These are the activations of a small neural network, seen along a few directions. Each row is one input.
In each table, some parts of the input vary, and every possible input appears once, in random order.
Descriptions start from the smaller parts, as in this example, which fits no table here: one of 5 places around a ring, together with either a single point or one of 11 places around a ring or (one of 2 separate values, together with one of 6 places along a line).
Shared parts are said once, and a part with two or three values counts as separate values.

A family of inputs:
row 1: [ 2.84  0.65  1.50 -0.49  0.54  1.08  0.47 -2.49  0.47 -0.70 -0.35  1.42
 -0.79 -3.95 -5.80]
row 2: [-1.86 -0.71  3.27 -0.73 -4.88 -0.92  0.51 -2.12 -2.50  1.57 -1.06  0.74
 -0.48 -2.47 -5.29]
row 3: [ 1.46  0.33  3.61 -1.50 -0.40  1.20 -1.31 -2.99 -0.29 -1.18  0.10  2.81
  1.21 -2.79 -4.22]
row 4: [ 1.01  5.41  1.95  3.84 -2.81 -2.81 -2.41  5.21  2.72 -3.48  0.16  0.36
  3.57  2.63  5.30]
row 5: [-1.31  5.80  0.05  1.73 -3.23 -3.79 -0.55  3.68  4.18 -3.84  0.64  0.44
  3.18  9.15  4.14]
row 6: [-3.02 -5.18 -0.92 -2.27 -3.01  1.50  1.01 -2.30 -2.77  2.10 -1.25 -1.43
  0.10  0.69 -0.79]
row 7: [-4.07 -3.81 -0.56  0.48 -1.78  1.14 -0.10 -2.21 -3.09  2.87 -1.29 -0.70
 -0.79 -2.15 -0.05]
row 8: [-0.17 -0.14  1.02 -3.05 -2.53 -2.71  2.08 -0.05 -1.91  2.58 -1.84 -0.78
 -2.00 -2.49 -7.63]
row 9: [-2.75 -4.93 -1.41  0.58  3.95  4.75 -0.74 -2.41 -2.78  2.20  0.89 -0.39
 -1.88 -1.75  5.38]
row 10: [ 2.74 -3.95  0.76 -2.62  3.21  3.88 -0.52 -4.35 -0.25 -0.57  1.68  1.17
  0.74  0.18  2.25]
row 11: [-1.07 -4.41 -3.87 -1.67  6.01  3.15  0.64 -0.11 -2.03  3.81  0.53 -1.50
 -2.93 -1.87  3.00]
row 12: [-1.63 -4.77 -3.27  1.53  4.75  4.58  0.54 -1.37 -1.68  2.68  1.32 -1.50
 -3.35 -2.78  3.11]
row 13: [ 3.51  0.41  1.61 -3.41  1.89 -0.64  0.79 -1.05  0.27  0.23 -0.93  1.38
 -0.41 -2.80 -6.31]
row 14: [ 2.17  6.08 -0.58  4.45 -1.83 -2.88 -1.12  5.88  3.32 -3.44  0.05 -0.97
  1.73  1.38  3.44]
row 15: [-1.08  0.07  1.21 -0.18 -3.80 -1.00  1.39 -1.22 -1.94  1.23 -0.94 -0.80
 -2.17 -3.32 -7.59]
row 16: [ 2.88 -1.72 -1.21 -2.43  6.70  1.84 -0.08 -1.95 -0.24  0.90  1.31  0.48
 -1.00 -2.67  0.32]
row 17: [ 3.53  5.35 -0.42  1.95 -0.55 -4.57 -0.08  6.92  3.45 -1.63 -1.06 -0.92
  1.72  2.22  3.54]
row 18: [-2.98 -3.39 -2.60  1.26 -0.77  1.02  1.19 -1.35 -2.15  3.08 -1.16 -2.13
 -2.51 -3.31 -2.17]
row 19: [-2.41 -3.34 -2.88 -1.87  0.54 -0.63  1.44 -0.03 -2.38  4.06 -1.88 -2.17
 -2.19 -2.28 -2.46]
row 20: [-1.72 -6.18 -1.74 -2.06  2.81  5.31  0.41 -2.49 -2.51  1.63  0.94 -1.22
 -0.72  1.15  4.63]
row 21: [ 2.92 -1.69  3.50 -3.84 -1.69  1.32  0.13 -3.11  0.32 -1.59  0.11  2.25
  1.80  0.03 -4.78]
row 22: [-2.43  7.21 -0.02  4.33 -2.10 -4.18 -1.63  3.74  3.62 -3.26  0.58  1.50
  2.24  5.95  4.99]
row 23: [ 2.42  3.97  1.81  1.34 -4.02 -2.45 -0.90  4.92  3.49 -3.72 -0.05 -0.58
  4.39  5.39  4.90]
row 24: [-0.48  7.61 -2.13  2.17  0.23 -6.01 -0.11  5.92  3.94 -2.14 -0.20  0.01
  0.76  6.23  2.48]
row 25: [ 1.36 -2.45  1.42  0.08  4.58  3.55 -1.71 -4.00 -0.93 -0.28  1.89  1.78
  0.22 -2.33  2.52]
row 26: [ 2.04 -1.75 -0.72  0.67  5.53  3.39 -0.59 -3.00 -0.29 -0.58  2.29  0.44
 -1.15 -3.34  0.14]
row 27: [-0.45 -2.49  2.85 -3.24 -6.22 -0.78  1.98 -2.35 -1.96  1.07 -1.19  0.22
  0.09  0.18 -5.69]
row 28: [-1.46  8.01 -2.24  4.93 -1.10 -4.32 -0.72  4.68  3.95 -3.62  0.71  0.07
  0.64  5.12  2.64]
Question: Changing only one part turns row 17 into row 4. The same change can be made to row 24. Which row results?
Answer: row 22
Question: What is each input in this table made of?
Answer: one of 4 places along a line, together with either one of 2 separate values or one of 5 places around a ring
Question: Which other rows does row 19 become when the place on the line of 4 takes its other values? List them by row number.
Answer: row 6, row 7, row 18
Question: Which other rows does row 23 become when the choice among 2 separate values takes its other values? List them by row number.
Answer: row 5
Question: Which other rows does row 12 become when the place on the ring of 5 takes its other values? List them by row number.
Answer: row 1, row 15, row 18, row 26

A family of inputs:
row 29: [ 1.30 -8.75  1.35 -2.88  3.50  3.90  1.88 -5.84 -5.98  2.98  1.85 -0.36
 -4.86 -5.21 -2.92]
row 30: [ 3.58  3.45  1.33  0.66  0.23 -1.19 -0.82  3.00  1.29 -2.62  0.52  0.20
  2.11 -1.35 -0.74]
row 31: [ 1.31  0.84  2.09 -0.61 -2.78 -0.20 -0.44  0.50  1.50 -2.12 -0.53 -0.95
  2.39  3.17  0.45]
row 32: [ 2.73  3.10 -1.83  3.32  4.21  0.23  0.34  2.52  1.40 -1.50  1.40  0.30
  0.57  1.06  1.70]
row 33: [ 2.09  5.14  1.67  0.69  0.47 -3.33 -0.02  1.82  1.80 -2.04 -0.77  0.83
  0.62 -0.45 -3.57]
row 34: [-3.03 -7.76  0.10 -2.99  1.63  7.33  1.41 -4.07 -3.39  4.08  0.40  0.25
 -4.02 -5.99 -5.86]
row 35: [-0.37 -7.10 -1.08 -1.58  2.24  3.73 -1.17 -8.63 -4.23  4.48  0.61 -0.75
 -2.65 -6.50 -5.14]
row 36: [-0.39  2.94  0.82 -1.93 -2.09 -2.69  0.59  0.68  1.26 -0.22 -0.50  1.82
  1.99  3.33 -2.44]
row 37: [-2.20 -0.04 -3.54  0.82  1.24 -1.29  1.06  2.91  0.28  1.09  1.04 -2.31
 -0.33  3.21  3.63]
row 38: [-0.78  0.16  0.40  1.70 -3.42 -0.97 -1.05  2.05  0.20 -1.93 -2.09 -1.35
  0.92  1.08  0.36]
row 39: [ 2.22  3.67  0.77  2.05  2.48 -0.26 -1.10  2.79  1.23 -1.92  1.33  0.66
  0.65  0.03  0.95]
row 40: [-2.80  0.56 -0.37  2.30 -0.41 -1.72 -1.84  2.62  0.01 -0.09 -1.08  0.59
  1.02 -0.15  3.19]
row 41: [-2.19  2.87 -0.74 -1.97 -3.30 -3.87  1.12  2.06  0.32  2.09 -0.71 -0.31
 -1.08  3.08 -1.83]
row 42: [-1.10 -6.04  0.84 -2.90  4.42  7.33  0.74 -8.22 -5.66  1.76  0.21  0.59
 -1.87 -6.08 -0.95]
row 43: [-1.97  1.54  0.68 -0.97 -2.47 -3.88 -1.20  0.88  1.36  0.35 -3.44  0.27
 -0.15  2.46 -1.82]
row 44: [-2.07  0.02 -3.13  1.92  1.22 -0.63 -1.13  1.89  1.19 -0.47 -1.55 -1.08
 -0.43  1.72  4.43]
row 45: [-0.84  0.73  1.41 -0.30  0.33 -1.18 -1.30  0.98  1.89 -0.43  0.65  0.64
  2.41  2.02  3.32]
row 46: [ 0.10  0.50 -1.51  1.33  1.94  0.33  0.49  0.86  1.19 -0.64  0.96 -0.08
  2.10  4.14  3.25]
row 47: [ 3.07  2.04  1.37 -0.95 -2.59 -0.38 -0.87  0.76  1.72 -2.50  0.82  1.71
  2.29  1.22  0.57]
row 48: [ 1.10 -8.05 -0.35 -1.62 -0.27  3.73  4.32 -5.68 -3.29  6.09 -2.66 -1.05
 -3.17 -7.99 -4.53]
row 49: [-1.54  0.85 -0.50  0.69 -3.76 -1.74  0.54  3.10 -0.43 -1.20  0.07 -3.37
  0.31  0.49  0.30]
row 50: [ 1.16  1.76  0.39  0.00  0.25  0.05 -1.10  1.31  1.74 -2.38  1.92  2.01
  1.55  1.91  2.04]
row 51: [-2.38  1.63 -0.26  0.27 -1.03 -1.97 -0.71  2.52 -0.12  2.19  0.12 -0.88
 -0.46  1.61  3.84]
row 52: [ 1.79  2.25 -1.63  2.09  0.80  1.10 -0.22 -0.23  2.61 -2.25  1.23  0.85
 -0.43  2.07  4.11]
row 53: [ 1.19  3.70  1.71  0.86 -2.85 -2.41  0.48 -0.59  2.11 -2.79  0.19  1.76
  0.52  1.11 -2.33]
Question: What is each input in this table made of?
Answer: either one of 5 separate values or (one of 4 places along a line, together with one of 5 places along a line)
Question: Which other rows does row 44 become when the place on the line of 5 takes its other values? List them by row number.
Answer: row 32, row 37, row 46, row 52
Question: List by row number the other inputs of the same sort as row 35.
Answer: row 29, row 34, row 42, row 48

A family of inputs:
row 54: [ 0.16  2.16  0.05  1.49 -0.42 -0.84 -0.73  1.45  1.88 -1.74  0.59  0.49
  1.56  3.01  3.57]
row 55: [-0.47 -3.57  0.01 -0.80  1.29  2.83  0.11 -3.01 -1.62  0.94  0.40  0.15
 -0.93 -1.82 -1.02]
row 56: [ 1.65  1.96 -1.06  1.90  2.61 -0.31 -0.83  2.36  1.92 -1.83  1.17 -0.35
  0.68  2.00  4.43]
row 57: [-0.74  2.29 -0.59  1.33 -1.41 -1.40 -0.19  2.79  1.09 -1.21 -0.04 -0.76
  0.76  2.91  2.45]
row 58: [ 0.91 -3.77 -1.40 -1.02  4.26  3.27  0.22 -2.60 -0.95  1.57  0.60 -0.01
 -1.34 -2.77  0.38]
row 59: [-1.72  3.02 -1.28  2.47 -1.76 -2.60 -0.33  3.06  1.09 -0.82 -0.39 -0.99
  0.51  2.21  1.70]
row 60: [-2.08 -2.75 -1.17 -0.37 -0.14  0.73  0.81 -1.74 -2.24  2.36 -0.50 -1.05
 -1.90 -2.38 -2.42]
row 61: [ 0.57  2.46 -0.63  0.99  2.06 -1.02 -0.92  2.00  1.83 -1.29  0.81  0.50
  1.01  2.61  4.17]
row 62: [ 1.60  5.23  3.57  0.09 -5.97 -4.56 -0.13  2.73  2.05 -2.29 -1.69  1.29
  2.47  1.24 -4.15]
row 63: [-1.13 -3.62 -0.32 -1.83 -0.03  2.51  0.82 -1.99 -2.20  1.96 -0.27 -0.65
 -1.30 -1.74 -1.17]
row 64: [-0.01 -3.46 -0.73 -1.72  3.75  2.45 -0.17 -2.78 -1.52  1.59  0.44  0.35
 -0.93 -2.05  0.07]
row 65: [ 1.24  0.03  3.56 -2.51 -4.25 -1.07  1.33 -2.27 -1.35  0.76 -1.10  1.03
 -0.59 -3.21 -8.01]
Question: Changing only one part turns row 58 into row 56. The same change can be made to row 55. Which row results?
Answer: row 54
Question: What is each input in this table made of?
Answer: one of 2 separate values, together with either a single point or one of 5 places along a line
Question: Which other rows does row 61 become when the choice among 2 separate values takes its other values? List them by row number.
Answer: row 64
